Each row below holds a small network's activations on one input, seen along a few directions.
Each table varies a few parts of the input and shows all the possible inputs, shuffled.
A made-up example of a description, with smaller parts first: ring(5) and (point or ring(11) or (values(2) and line(6))).
Shared parts are said once, and a part with two or three values counts as separate values.

Other details of the inputs shift rows strongly along two fixed directions, in all tables alike. That doesn't count.

A family of inputs:
row 1: -231  216  209  -57  -324  413  277  187  -189  -73  200  371  44  215  -40
row 2: 536  156  155  273  897  -354  418  -95  44  19  -308  81  106  641  -41
row 3: 178  457  59  729  402  -234  -170  -363  -343  -241  -360  -243  110  477  -131
row 4: -592  -294  -104  -290  -545  336  117  435  25  141  93  349  -202  -413  -71
row 5: -603  -314  -128  -265  -512  166  86  291  -109  126  113  274  -328  -583  -136
row 6: 583  546  73  418  677  32  205  -186  244  12  -187  -2  191  468  320
row 7: -368  -474  -221  17  280  -55  -739  -33  519  150  -111  -248  47  -318  120
row 8: -247  -574  -374  47  235  -309  -789  -414  277  -130  -110  -325  -202  -486  -72
row 9: 298  17  102  -311  -222  -67  636  367  -275  65  -115  154  -177  6  49
row 10: -233  -126  89  -84  -298  156  -5  -138  -25  -269  309  316  11  -3  -85
row 11: -241  -639  -213  21  109  -358  -860  -460  377  -277  229  -220  90  -214  65
row 12: 229  132  152  -508  -94  -103  684  528  -325  181  187  96  75  224  -142
row 13: -354  -143  -80  123  -348  -37  76  -28  -327  -256  91  141  -97  -140  -158
row 14: 182  601  281  532  565  191  -244  -4  50  188  -236  -290  343  567  -23
row 15: -332  -511  -289  149  237  -273  -693  -262  188  -27  -24  -395  -62  -433  -32
row 16: -91  -377  -169  91  12  -253  -583  -444  161  -343  84  36  -48  -51  -17
row 17: 156  421  193  -68  -408  203  657  410  -234  217  147  -47  154  -99  178
row 18: 65  -551  -295  -52  460  -40  -182  -295  764  -108  142  232  -22  -289  467
row 19: 266  475  149  -49  -450  245  766  344  -305  114  7  202  -5  -60  146
row 20: 690  410  179  71  752  -356  341  -28  -66  61  -299  -154  129  698  -116
row 21: -330  -645  -332  99  165  -388  -823  -409  218  -265  72  -326  43  -366  50
row 22: 9  578  307  -198  -593  281  305  135  -453  -161  289  99  101  279  -283
row 23: -321  -142  -20  -644  -670  348  -94  204  -33  -98  386  256  -53  -227  -47
row 24: 291  283  120  -234  -476  104  653  216  -379  308  53  -60  -25  80  -132
row 25: -114  515  121  15  -615  69  333  216  -717  -158  70  -79  -10  122  -346
row 26: 460  445  199  708  571  -38  396  -202  125  54  -345  -62  174  326  289
row 27: 322  -569  -85  216  807  -462  -113  -331  480  -69  -372  -73  -101  22  301
row 28: 140  454  235  661  632  218  -115  -139  128  68  -326  21  170  568  -15
row 29: 179  559  317  804  327  -122  88  -323  -256  -225  -161  -48  195  725  -162
row 30: -275  -221  -116  -402  -404  376  -201  229  89  36  158  336  -135  -294  -35
row 31: -154  -486  -203  -115  240  29  -729  -387  468  -214  57  144  -9  -100  200
row 32: 669  296  122  157  810  -355  338  -63  -59  30  -344  13  94  666  -54
row 33: -410  -192  -157  -300  -437  261  -98  345  29  131  -16  217  -187  -354  -55
row 34: -308  449  168  6  -364  176  242  454  -439  306  5  -159  -18  -92  -225
row 35: 187  291  183  -144  -455  120  703  344  -434  407  143  -127  117  100  -79
row 36: -189  -486  -102  -95  152  -143  -766  -441  408  -254  285  -143  169  -153  92
row 37: -155  477  87  130  -478  172  418  311  -712  46  -57  26  -158  -6  -345
row 38: 239  -550  -262  -61  195  -232  -175  -360  296  142  -102  -50  -95  -211  167
row 39: 667  357  228  263  613  -324  285  -57  -31  67  -461  -336  41  500  84
row 40: 213  134  219  -308  -258  -57  678  524  -328  195  23  -80  -8  56  42
row 41: -271  -28  83  -266  -260  264  -190  140  14  -15  307  43  166  4  53
row 42: -310  -256  -88  -487  -831  2  -133  47  -174  -263  431  133  -130  -301  -210
row 43: -81  -468  -171  -59  163  -121  -713  -551  380  -358  144  90  2  -111  71
row 44: 107  -394  -247  -167  408  -74  -317  -171  693  16  233  -82  144  -270  469
row 45: -482  -222  -182  -386  -573  143  -40  293  -169  126  74  199  -340  -590  -144
row 46: 302  710  261  463  493  206  -191  -73  20  107  -330  -216  212  608  -106
row 47: 141  667  177  584  515  -98  -167  -131  -135  181  -476  -415  26  347  -179
row 48: -102  -470  -116  -407  -592  103  544  172  -93  214  238  300  -184  -392  4
row 49: 203  -406  -316  -268  372  -88  -362  -289  748  -85  146  -13  -2  -297  414
row 50: -300  274  90  229  -371  162  447  252  -567  28  -17  90  -160  -59  -306
row 51: -215  -139  -142  -26  116  40  -480  9  316  111  -205  -155  -58  -160  -15
row 52: -1  -244  -145  -557  -626  125  279  225  116  43  246  130  -139  -624  220
Each input here is: line(4) and (line(5) or ring(8)).
- Changing only the line(4) part turns row 33 into row 4. The same change can be made to row 38. Which row results? => row 48
- Changing only the line(4) part turns row 22 into row 43. The same change can be made to row 46. Which row results? => row 30
- A walk changes only the line(4) part. It starts at row 15 and steps to row 8. List the rest of the walk in order. => row 37, row 50
- Change only the ring(8) part in row 36. List by row number the other rows that result. => row 7, row 11, row 14, row 15, row 21, row 34, row 41
- A walk changes only the line(4) part. It starts at row 21 and steps to row 25. List the rest of the walk in order. => row 3, row 13

A family of inputs:
row 53: -131  -524  -227  -326  -309  16  -124  -73  310  28  135  75  -132  -472  138
row 54: -136  -533  -280  -366  -202  99  -150  -39  283  108  163  123  -137  -451  56
row 55: 164  639  327  255  83  185  533  296  -421  262  -112  -61  161  463  -106
row 56: -421  -353  -245  -222  -355  131  -579  59  114  -121  99  -50  -95  -489  43
row 57: -234  -600  -238  -348  -143  9  -145  50  235  91  258  37  -24  -437  81
row 58: 133  -414  -62  359  565  -313  -541  -647  247  -240  -192  -102  67  226  76
row 59: -186  -468  -315  -289  -142  8  -95  -5  251  -83  95  269  -210  -389  80
row 60: -284  -575  -111  -335  -118  -63  -183  119  208  58  82  83  -118  -392  90
row 61: 41  408  264  174  -25  56  462  345  -296  66  -111  8  82  304  -100
row 62: -32  -484  -190  -470  -261  -105  -152  -33  271  -53  245  0  -37  -365  131
row 63: -57  599  267  277  -228  251  158  108  -292  18  102  66  183  412  -200
row 64: 245  542  232  242  -121  156  458  81  -246  77  -114  4  23  215  20
row 65: 87  56  64  -197  -61  -50  141  185  -32  -63  -9  45  -17  93  -51
row 66: 96  479  202  211  -8  94  490  220  -340  28  -4  74  116  199  5
row 67: 166  75  -5  -217  -55  52  143  90  -39  92  128  -31  78  71  -39
row 68: 267  -105  -77  412  825  -147  -460  -463  424  113  -369  -185  36  192  142
row 69: 305  282  172  628  647  -212  -66  -292  120  -3  -250  -308  194  350  203
row 70: -217  37  51  -215  -401  52  279  153  -363  -87  184  58  -170  -158  -277
row 71: -290  420  189  -94  -385  339  182  256  -290  -72  212  80  -10  -1  -215
row 72: 126  91  -30  452  635  -202  -72  -167  149  -59  -190  -109  116  294  103
row 73: -5  593  169  210  -250  -9  400  188  -602  148  -103  -110  -14  235  -333
row 74: -60  316  4  504  473  -85  -532  -304  157  32  -245  -293  145  207  -46
row 75: 82  758  413  376  -111  359  269  73  -411  -80  -23  93  244  678  -123
row 76: -105  -455  -295  -458  -112  -108  -130  34  217  -164  223  192  -124  -305  71
row 77: 100  -97  -16  -261  -185  -58  41  7  62  -87  164  13  -31  -161  124
row 78: -147  -78  36  -243  -479  100  353  285  -130  100  236  33  27  -198  36
row 79: -34  -292  -42  -423  -124  -59  -98  107  116  14  53  66  -99  -173  28
row 80: -94  235  36  -32  -519  73  253  303  -584  -4  -47  -87  -100  -61  -226
row 81: 9  15  29  -480  -350  159  249  301  -174  122  201  144  -50  -73  -68
row 82: 288  -261  -199  206  799  -365  -573  -536  502  -211  -160  -151  77  24  268
row 83: 233  -111  -55  465  777  -251  -418  -394  449  -52  -440  -160  0  210  118
row 84: -134  -174  -22  -81  -352  -75  57  -37  -191  -34  180  109  -52  -61  -208
row 85: 237  67  66  392  605  -121  -240  -263  247  99  -421  -144  -7  256  82
row 86: -12  -86  -112  -102  -114  83  90  -5  49  -43  31  217  -123  -244  95
- What is each input in this table made of? => (values(2) and line(5)) or (values(3) and ring(8))
- Change only the ring(8) part in row 83. List by row number the other rows that result. => row 53, row 54, row 59, row 64, row 68, row 85, row 86
- Change only the values(2) part in row 75. List by row number the other rows that result. => row 58
- A walk changes only the line(5) part. It starts at row 58 and steps to row 84. List the rest of the walk in order. => row 70, row 73, row 80

A family of inputs:
row 87: 83  419  152  141  -66  -2  279  194  -373  139  -150  -158  9  192  -181
row 88: 562  245  136  191  522  -189  398  -42  48  107  -228  -84  105  387  142
row 89: 131  371  143  349  172  41  42  -97  -85  -5  -84  -117  147  285  9
row 90: 174  204  72  321  244  -141  -30  -219  -102  -91  -169  -101  45  285  -69
row 91: -89  469  232  -302  -626  387  511  467  -432  31  269  243  48  151  -170
row 92: -199  -401  -175  -290  -242  46  -213  -56  181  -112  182  178  -111  -326  52
row 93: 30  419  170  236  -52  158  333  137  -249  43  -89  90  29  236  -83
row 94: -308  -525  -245  -443  -337  -27  -228  118  119  43  152  28  -183  -539  -11
row 95: 142  404  143  314  192  98  33  -29  -8  84  -127  -153  144  235  60
row 96: 56  483  196  194  -107  224  242  114  -192  42  30  3  140  247  -14
row 97: 122  177  84  110  113  -114  -10  -93  -157  -101  -45  -80  61  263  -115
row 98: -84  -309  -153  133  347  -182  -401  -197  238  24  -179  -139  -61  -125  24
row 99: -264  -428  -190  -366  -376  62  -173  57  159  -6  221  68  -113  -493  79
row 100: -223  -32  -34  -349  -457  171  145  342  -143  132  138  65  -99  -278  -85
row 101: 198  460  184  358  259  107  55  -104  -38  -20  -136  -19  138  411  1
row 102: 108  -152  -48  348  611  -268  -539  -465  302  -148  -158  -215  117  205  62
row 103: -21  292  121  171  57  97  152  162  -158  136  -151  -40  17  159  -90
row 104: 265  340  205  -424  -431  278  939  562  -263  221  174  306  0  86  60
row 105: -9  481  190  -33  -476  199  524  354  -476  109  75  5  19  81  -142
row 106: 102  -128  -43  340  617  -204  -558  -447  359  -132  -141  -187  140  210  97
row 107: -192  -449  -222  -262  -251  -115  -198  -38  97  -37  126  -41  -133  -457  37
row 108: 247  -487  -169  -307  258  -174  38  -67  425  50  29  89  -53  -205  285
row 109: -204  -187  -37  -436  -493  85  56  170  -139  -102  283  185  -83  -194  -113
row 110: -298  -554  -233  -359  -420  -70  -193  -35  62  -115  267  79  -146  -507  9
row 111: -342  -575  -243  -325  -341  0  -139  22  120  -89  179  218  -212  -509  23
row 112: -248  -225  -45  -372  -517  31  75  151  -197  -103  276  153  -94  -218  -142
row 113: -273  -212  -58  -389  -431  201  -56  159  42  -55  313  210  -27  -234  -8
row 114: 128  452  200  114  -1  102  176  76  -233  -28  -2  -3  130  380  -109
row 115: -45  208  83  157  -5  175  135  73  -40  21  -42  120  12  89  9
row 116: -47  -221  -116  227  519  -89  -481  -232  398  52  -220  -129  11  -30  119
row 117: 47  -219  -120  382  489  -275  -349  -382  201  -107  -238  -123  -27  36  58
row 118: 404  -411  -146  -16  621  -396  -58  -278  416  3  -164  -94  -19  -4  245
row 119: 33  -283  -139  147  339  -193  -434  -382  287  -152  -87  -60  -14  -26  74
row 120: -171  -351  -188  -162  86  5  -404  -41  345  68  3  -53  -55  -304  106
row 121: 135  370  146  419  305  -98  103  -11  -240  105  -316  -200  38  328  -143
row 122: 49  356  148  182  -124  71  228  57  -273  -7  11  -47  81  183  -76
- Changing only one part turns row 105 into row 95. The same change can be made to row 94. Which row results? => row 120
- What is each input in this table made of? => line(4) and (point or ring(8))
- Which other rows agree with row 92 in the line(4) part? List them by row number. => row 89, row 93, row 99, row 100, row 103, row 106, row 108, row 114
- Change only the ring(8) part in row 121. List by row number the other rows that result. => row 87, row 90, row 97, row 107, row 110, row 112, row 117
- A walk changes only the line(4) part. It starts at row 118 and steps to row 88. List the rest of the walk in order. => row 108, row 104
